These are the activations of a small network on made-up records, seen along a few directions, one row for each record.
After each row come some of the record's fields: Z, T, D, G, C, W, U, K.
Not every record has every field; a missing one is written absent.
Other fields move the rows too, some of them a lot.
In the rows, 500 means zero.
Strong random noise was added to every row along 13 fixed directions; ignore it. To show where, here is one row again and again, with new noise each time:
339, 318, 259, 495, 401, 606, 419, 498, 485, 457, 581, 486, 412, 451, 850, 506, 522, 212, 462, 560, 642, 404, 535, 432, 480, 454, 672, 475, 220, 339, 509, 550, 368, 542
677, 507, 539, 333, 587, 576, 535, 502, 299, 641, 633, 572, 651, 208, 202, 520, 419, 456, 638, 547, 566, 627, 438, 527, 402, 391, 369, 655, 737, 659, 263, 437, 503, 407
576, 518, 585, 452, 343, 574, 489, 777, 545, 455, 591, 530, 567, 317, 326, 488, 465, 444, 296, 538, 302, 534, 656, 617, 522, 384, 275, 409, 701, 467, 566, 678, 47, 658
606, 315, 685, 500, 376, 644, 431, 581, 322, 311, 646, 484, 678, 727, 627, 470, 536, 417, 582, 331, 526, 563, 514, 386, 423, 829, 406, 647, 653, 703, 624, 528, 439, 169
391, 273, 688, 731, 390, 319, 695, 539, 573, 357, 422, 766, 644, 499, 837, 502, 670, 552, 564, 593, 315, 734, 732, 705, 386, 657, 429, 571, 548, 714, 603, 373, 370, 269
439, 395, 399, 503, 448, 617, 487, 380, 447, 491, 588, 455, 462, 576, 705, 437, 582, 342, 570, 403, 605, 351, 478, 428, 428, 572, 656, 576, 383, 488, 471, 576, 555, 418
517, 239, 603, 423, 395, 514, 734, 477, 291, 647, 643, 506, 489, 464, 721, 487, 537, 367, 500, 456, 605, 526, 589, 483, 386, 542, 586, 599, 251, 675, 454, 501, 366, 315
440, 552, 357, 473, 398, 124, 829, 409, 548, 216, 674, 567, 401, 393, 602, 721, 454, 829, 590, 496, 480, 819, 104, 650, 522, 334, 553, 569, 423, 368, 328, 514, 721, 489
636, 528, 561, 626, 676, 534, 484, 387, 399, 411, 316, 474, 456, 803, 505, 306, 660, 802, 600, 230, 580, 594, 443, 329, 234, 657, 583, 765, 530, 458, 859, 266, 641, 299
360, 251, 392, 733, 349, 653, 357, 518, 522, 397, 291, 549, 490, 444, 817, 569, 829, 312, 615, 688, 646, 628, 458, 366, 406, 483, 691, 526, 400, 232, 458, 331, 465, 457
433, 281, 530, 443, 341, 580, 795, 470, 372, 518, 706, 376, 439, 620, 831, 488, 620, 320, 492, 378, 607, 371, 500, 462, 457, 561, 673, 618, 261, 569, 418, 689, 435, 370
529, 623, 352, 506, 625, 671, 572, 329, 266, 590, 414, 463, 369, 439, 250, 549, 633, 693, 713, 679, 559, 578, 341, 528, 382, 443, 787, 702, 555, 451, 315, 394, 614, 423
809, 669, 432, 314, 403, 658, 237, 680, 607, 292, 806, 471, 470, 672, 498, 541, 311, 719, 494, 356, 587, 546, 411, 374, 665, 664, 303, 344, 608, 525, 656, 583, 318, 443
502, 541, 520, 543, 551, 591, 606, 606, 677, 497, 587, 601, 656, 349, 580, 394, 553, 348, 480, 534, 374, 399, 739, 672, 483, 440, 340, 552, 790, 620, 459, 625, 315, 551
558, 639, 467, 548, 151, 440, 451, 505, 509, 270, 704, 409, 453, 266, 317, 672, 387, 551, 337, 483, 271, 596, 194, 594, 574, 431, 500, 338, 692, 296, 385, 797, 429, 644

541, 656, 566, 556, 576, 667, 550, 570, 620, 527, 482, 594, 555, 571, 498, 482, 566, 646, 542, 711, 321, 470, 807, 704, 591, 653, 442, 448, 764, 792, 479, 503, 302, 427 -> {Z: z2, T: t2, D: d2, G: absent, C: c1, W: absent, U: u1, K: k1}
577, 404, 503, 460, 724, 431, 655, 646, 624, 620, 441, 655, 474, 601, 774, 493, 486, 671, 568, 622, 703, 688, 739, 490, 496, 442, 367, 551, 267, 641, 666, 168, 394, 419 -> {Z: z2, T: t1, D: d1, G: absent, C: c1, W: w1, U: u1, K: k2}
653, 526, 711, 496, 508, 482, 702, 487, 688, 821, 436, 504, 487, 403, 469, 333, 658, 575, 442, 336, 511, 340, 656, 523, 454, 357, 421, 472, 497, 592, 453, 525, 469, 583 -> {Z: z1, T: t1, D: d3, G: g2, C: c1, W: w2, U: absent, K: k1}
487, 555, 458, 599, 500, 276, 605, 448, 770, 292, 549, 615, 591, 485, 741, 516, 459, 609, 532, 437, 443, 605, 459, 614, 537, 506, 354, 505, 605, 546, 521, 463, 680, 478 -> {Z: z2, T: t1, D: d3, G: absent, C: c1, W: w2, U: u1, K: k2}
583, 530, 548, 539, 520, 578, 657, 420, 376, 619, 700, 578, 522, 378, 639, 595, 373, 493, 603, 731, 452, 584, 593, 663, 576, 677, 610, 513, 560, 872, 315, 440, 528, 239 -> {Z: z1, T: t2, D: d1, G: g2, C: c2, W: w2, U: u1, K: k2}
527, 490, 734, 475, 328, 513, 617, 632, 346, 487, 485, 320, 436, 612, 322, 502, 563, 582, 324, 370, 296, 493, 415, 459, 503, 585, 532, 482, 536, 469, 580, 700, 360, 542 -> {Z: z1, T: t2, D: d2, G: absent, C: c2, W: w1, U: absent, K: k2}
528, 416, 407, 590, 488, 284, 355, 539, 607, 302, 601, 512, 668, 313, 774, 540, 275, 278, 336, 388, 644, 668, 321, 342, 437, 374, 305, 494, 499, 299, 688, 399, 648, 583 -> {Z: z1, T: t1, D: d1, G: absent, C: c1, W: w1, U: u1, K: k1}
523, 710, 319, 457, 589, 623, 426, 310, 550, 566, 638, 529, 509, 491, 467, 479, 351, 477, 615, 638, 427, 297, 608, 655, 604, 583, 556, 442, 613, 724, 370, 620, 599, 488 -> {Z: z2, T: t2, D: d3, G: absent, C: c1, W: w2, U: u1, K: k2}
455, 319, 586, 521, 227, 56, 392, 450, 560, 468, 440, 662, 377, 417, 725, 593, 368, 664, 388, 380, 442, 737, 374, 451, 523, 559, 461, 199, 54, 450, 677, 356, 552, 522 -> {Z: z1, T: t2, D: d2, G: absent, C: c2, W: w2, U: absent, K: k2}
797, 588, 591, 634, 618, 479, 728, 533, 500, 628, 488, 377, 493, 267, 730, 426, 382, 532, 224, 448, 592, 655, 510, 395, 363, 354, 557, 537, 475, 409, 726, 355, 384, 559 -> {Z: z2, T: t2, D: d3, G: g1, C: c1, W: absent, U: u1, K: k1}
627, 699, 389, 600, 434, 650, 481, 430, 514, 436, 667, 259, 430, 352, 568, 575, 405, 423, 371, 463, 547, 485, 260, 371, 518, 471, 668, 451, 600, 296, 462, 673, 565, 604 -> {Z: z1, T: t2, D: d1, G: absent, C: c2, W: w1, U: u1, K: k1}
376, 495, 419, 319, 573, 612, 672, 619, 151, 628, 497, 448, 438, 354, 148, 574, 452, 424, 509, 784, 478, 543, 559, 619, 474, 298, 616, 660, 435, 490, 316, 546, 276, 576 -> {Z: z1, T: t2, D: d1, G: g2, C: c2, W: w2, U: u1, K: k2}
370, 657, 314, 624, 485, 494, 395, 531, 581, 256, 537, 429, 570, 291, 439, 585, 415, 333, 423, 586, 363, 521, 279, 543, 548, 376, 468, 501, 773, 219, 400, 664, 586, 692 -> {Z: z1, T: t2, D: d1, G: absent, C: c2, W: w1, U: u1, K: k2}
629, 586, 413, 590, 713, 607, 422, 361, 646, 626, 512, 446, 526, 400, 691, 445, 512, 398, 549, 522, 745, 424, 512, 379, 496, 427, 545, 513, 524, 443, 491, 381, 686, 519 -> {Z: z1, T: t1, D: d3, G: g1, C: c2, W: absent, U: u2, K: k1}
552, 322, 647, 478, 355, 457, 358, 454, 200, 520, 373, 558, 455, 648, 282, 567, 551, 682, 649, 491, 522, 711, 399, 392, 395, 658, 534, 501, 323, 565, 550, 310, 558, 272 -> {Z: z1, T: t2, D: d1, G: absent, C: c2, W: w2, U: u1, K: k2}
437, 506, 488, 414, 433, 468, 579, 681, 518, 355, 510, 434, 425, 579, 467, 545, 483, 529, 358, 540, 506, 550, 576, 526, 541, 385, 411, 480, 428, 360, 611, 647, 266, 636 -> {Z: z2, T: t1, D: d2, G: absent, C: c1, W: w1, U: u1, K: k2}
444, 508, 371, 346, 493, 586, 421, 636, 306, 206, 634, 362, 496, 730, 437, 614, 317, 502, 456, 526, 517, 569, 363, 468, 594, 637, 514, 575, 477, 459, 601, 628, 424, 451 -> {Z: z2, T: t1, D: d3, G: absent, C: c1, W: absent, U: u1, K: k2}
354, 221, 694, 450, 353, 439, 496, 543, 528, 462, 440, 688, 672, 536, 617, 556, 684, 361, 706, 582, 543, 519, 618, 532, 551, 625, 404, 465, 472, 704, 236, 541, 512, 334 -> {Z: z1, T: t2, D: d2, G: g2, C: c1, W: absent, U: u1, K: k2}
566, 443, 616, 463, 345, 379, 688, 637, 527, 338, 704, 513, 544, 486, 721, 552, 385, 514, 333, 379, 459, 583, 544, 520, 502, 541, 367, 459, 460, 536, 610, 647, 267, 461 -> {Z: z2, T: t2, D: d1, G: absent, C: c2, W: absent, U: u1, K: k1}
564, 547, 433, 391, 544, 719, 447, 596, 208, 492, 481, 332, 394, 510, 364, 638, 455, 514, 506, 721, 587, 596, 435, 404, 565, 537, 718, 535, 448, 391, 492, 504, 352, 462 -> {Z: z2, T: t2, D: d3, G: g1, C: c2, W: absent, U: absent, K: k2}
703, 641, 720, 689, 185, 462, 458, 310, 235, 501, 594, 230, 430, 295, 308, 598, 300, 528, 223, 338, 216, 575, 169, 463, 429, 712, 678, 418, 663, 475, 537, 657, 578, 420 -> {Z: z2, T: t1, D: d3, G: absent, C: c2, W: w1, U: absent, K: k2}
668, 376, 672, 297, 622, 205, 511, 618, 700, 731, 258, 783, 494, 408, 368, 358, 620, 774, 591, 330, 729, 681, 590, 356, 409, 237, 174, 402, 284, 459, 559, 182, 441, 647 -> {Z: z1, T: t2, D: d2, G: g2, C: c1, W: absent, U: u1, K: k2}
275, 481, 291, 476, 440, 307, 445, 533, 710, 467, 556, 533, 389, 420, 628, 453, 338, 310, 295, 465, 369, 345, 534, 616, 555, 325, 500, 356, 328, 334, 557, 629, 427, 787 -> {Z: z2, T: t1, D: d1, G: g2, C: c1, W: w2, U: u1, K: k2}
372, 321, 406, 263, 569, 415, 690, 490, 553, 537, 523, 669, 549, 541, 574, 561, 670, 476, 822, 590, 771, 514, 541, 547, 550, 320, 394, 586, 297, 600, 185, 447, 581, 423 -> {Z: z1, T: t2, D: d1, G: absent, C: c1, W: absent, U: u2, K: k2}
467, 331, 482, 602, 292, 586, 343, 382, 464, 641, 408, 470, 495, 314, 503, 636, 680, 306, 596, 626, 650, 561, 276, 378, 472, 354, 613, 443, 382, 338, 263, 343, 685, 505 -> {Z: z1, T: t1, D: d1, G: absent, C: c2, W: w2, U: u2, K: k1}
732, 697, 566, 391, 598, 738, 510, 513, 443, 692, 562, 473, 487, 482, 267, 475, 492, 657, 562, 546, 493, 437, 566, 538, 519, 491, 481, 510, 655, 627, 439, 490, 392, 477 -> {Z: z2, T: t2, D: d1, G: absent, C: c2, W: absent, U: u1, K: k1}
623, 406, 651, 556, 343, 445, 339, 679, 240, 259, 425, 584, 535, 546, 436, 631, 371, 698, 411, 613, 383, 933, 482, 477, 420, 701, 416, 474, 497, 499, 794, 297, 202, 291 -> {Z: z2, T: t2, D: d1, G: absent, C: c2, W: absent, U: u1, K: k2}
581, 509, 584, 603, 497, 774, 521, 519, 454, 598, 516, 244, 550, 389, 561, 458, 583, 246, 426, 471, 602, 406, 437, 308, 492, 520, 622, 552, 650, 434, 405, 594, 515, 542 -> {Z: z1, T: t2, D: d2, G: g1, C: c2, W: w1, U: u1, K: k1}
444, 463, 440, 509, 499, 519, 551, 568, 631, 427, 458, 499, 447, 614, 569, 464, 654, 569, 483, 472, 522, 438, 514, 502, 512, 451, 496, 498, 452, 352, 549, 568, 402, 577 -> {Z: z1, T: t1, D: d3, G: absent, C: c1, W: absent, U: u2, K: k1}
577, 408, 727, 580, 281, 388, 580, 335, 587, 564, 505, 517, 444, 694, 580, 479, 671, 630, 563, 335, 492, 468, 521, 506, 490, 618, 449, 404, 397, 631, 521, 542, 593, 369 -> {Z: z1, T: t1, D: d1, G: absent, C: c1, W: w1, U: u2, K: k2}
428, 356, 370, 469, 569, 396, 411, 498, 564, 615, 407, 575, 471, 297, 635, 465, 448, 332, 457, 576, 683, 538, 568, 401, 465, 332, 524, 448, 225, 390, 501, 382, 447, 614 -> {Z: z1, T: t1, D: d3, G: g2, C: c1, W: w1, U: u1, K: k2}
414, 430, 386, 422, 373, 489, 232, 497, 405, 412, 404, 647, 423, 509, 336, 628, 546, 597, 642, 721, 480, 609, 432, 498, 533, 573, 579, 392, 370, 415, 421, 403, 433, 485 -> {Z: z1, T: t1, D: d3, G: absent, C: c2, W: absent, U: u1, K: k2}
525, 560, 473, 606, 651, 589, 536, 560, 532, 494, 409, 460, 544, 461, 511, 444, 570, 465, 476, 556, 555, 573, 546, 458, 464, 393, 498, 602, 655, 420, 611, 411, 465, 552 -> {Z: z1, T: t2, D: d1, G: g1, C: c1, W: w1, U: u2, K: k1}

Which values does each new row have?
593, 671, 538, 619, 625, 394, 423, 476, 473, 413, 358, 558, 474, 524, 327, 384, 411, 776, 382, 420, 332, 589, 558, 534, 334, 525, 450, 521, 601, 443, 852, 401, 390, 531 -> {Z: z1, T: t2, D: d1, G: absent, C: c2, W: absent, U: u1, K: k1}
424, 370, 551, 603, 335, 434, 489, 551, 549, 359, 351, 371, 437, 721, 545, 503, 713, 509, 447, 319, 562, 536, 284, 320, 454, 446, 492, 539, 367, 196, 624, 500, 609, 608 -> {Z: z1, T: t1, D: d1, G: absent, C: c1, W: w1, U: u1, K: k2}
334, 407, 458, 794, 457, 416, 489, 341, 570, 641, 250, 646, 303, 563, 856, 519, 609, 596, 461, 764, 349, 559, 770, 624, 449, 611, 801, 363, 128, 559, 671, 277, 435, 417 -> {Z: z2, T: t2, D: d1, G: absent, C: c2, W: w2, U: u1, K: k2}
762, 537, 615, 439, 525, 688, 630, 713, 535, 317, 832, 400, 654, 611, 715, 568, 391, 461, 486, 490, 613, 534, 575, 472, 657, 679, 291, 552, 761, 736, 516, 636, 378, 296 -> {Z: z1, T: t1, D: d3, G: absent, C: c1, W: absent, U: u2, K: k2}
667, 518, 697, 602, 477, 498, 520, 541, 512, 430, 430, 412, 575, 475, 431, 489, 513, 553, 406, 370, 499, 598, 456, 375, 444, 535, 387, 491, 660, 450, 589, 543, 531, 502 -> {Z: z2, T: t2, D: d2, G: absent, C: c1, W: absent, U: u1, K: k2}
457, 536, 426, 590, 718, 512, 721, 540, 592, 429, 454, 412, 511, 421, 687, 390, 566, 426, 397, 459, 538, 486, 517, 496, 378, 336, 561, 684, 557, 338, 622, 468, 489, 597 -> {Z: z1, T: t1, D: d3, G: absent, C: c2, W: absent, U: u2, K: k1}
302, 248, 549, 292, 363, 442, 625, 469, 362, 575, 673, 582, 523, 690, 629, 546, 471, 360, 660, 545, 507, 376, 633, 607, 614, 682, 517, 492, 255, 834, 267, 612, 538, 302 -> {Z: z2, T: t2, D: d2, G: g1, C: c1, W: w2, U: u1, K: k2}
580, 492, 530, 432, 454, 622, 686, 651, 305, 437, 719, 411, 432, 650, 643, 587, 389, 573, 398, 567, 506, 536, 573, 515, 566, 627, 588, 545, 401, 631, 602, 543, 233, 349 -> {Z: z1, T: t2, D: d1, G: g2, C: c2, W: absent, U: u1, K: k1}
437, 437, 595, 480, 733, 459, 546, 483, 383, 651, 343, 653, 511, 658, 436, 404, 542, 627, 620, 566, 415, 519, 733, 594, 417, 608, 491, 612, 426, 770, 592, 310, 461, 317 -> {Z: z1, T: t2, D: d1, G: absent, C: c2, W: absent, U: u2, K: k2}
531, 730, 268, 763, 559, 592, 242, 466, 810, 209, 368, 484, 399, 640, 807, 527, 562, 652, 478, 567, 551, 497, 416, 394, 578, 669, 656, 382, 571, 238, 718, 459, 611, 544 -> {Z: z1, T: t1, D: d3, G: absent, C: c1, W: absent, U: absent, K: k2}
667, 542, 763, 668, 304, 417, 552, 320, 630, 482, 587, 452, 540, 561, 678, 409, 498, 507, 393, 229, 411, 425, 562, 485, 443, 690, 432, 396, 572, 634, 627, 697, 564, 400 -> {Z: z2, T: t2, D: d1, G: absent, C: c1, W: w1, U: u1, K: k2}
460, 696, 280, 770, 588, 500, 187, 362, 931, 293, 386, 641, 602, 472, 713, 432, 513, 471, 582, 474, 470, 404, 490, 494, 534, 511, 455, 385, 772, 340, 575, 409, 744, 611 -> {Z: z2, T: t2, D: d1, G: g1, C: c1, W: absent, U: u1, K: k1}
711, 424, 657, 487, 540, 367, 399, 543, 547, 647, 393, 620, 535, 518, 492, 485, 498, 688, 554, 407, 653, 719, 472, 364, 433, 537, 348, 416, 400, 561, 639, 156, 570, 393 -> {Z: z1, T: t1, D: d1, G: g1, C: c1, W: absent, U: absent, K: k1}
601, 543, 397, 538, 689, 454, 906, 652, 577, 613, 659, 436, 452, 94, 912, 531, 313, 342, 247, 627, 664, 660, 521, 527, 526, 182, 526, 560, 417, 412, 497, 418, 376, 622 -> {Z: z1, T: t2, D: d1, G: g2, C: c1, W: w2, U: u2, K: k2}
635, 643, 435, 524, 372, 739, 119, 560, 596, 353, 558, 345, 454, 579, 503, 515, 479, 441, 445, 343, 519, 372, 276, 295, 614, 605, 500, 346, 632, 308, 519, 617, 518, 585 -> {Z: z1, T: t2, D: d1, G: absent, C: c2, W: absent, U: u1, K: k2}
553, 518, 503, 671, 617, 556, 635, 277, 293, 713, 447, 462, 424, 339, 638, 456, 411, 445, 388, 618, 476, 521, 625, 574, 349, 574, 743, 603, 401, 625, 602, 350, 490, 398 -> {Z: z2, T: t1, D: d3, G: absent, C: c1, W: absent, U: u1, K: k2}
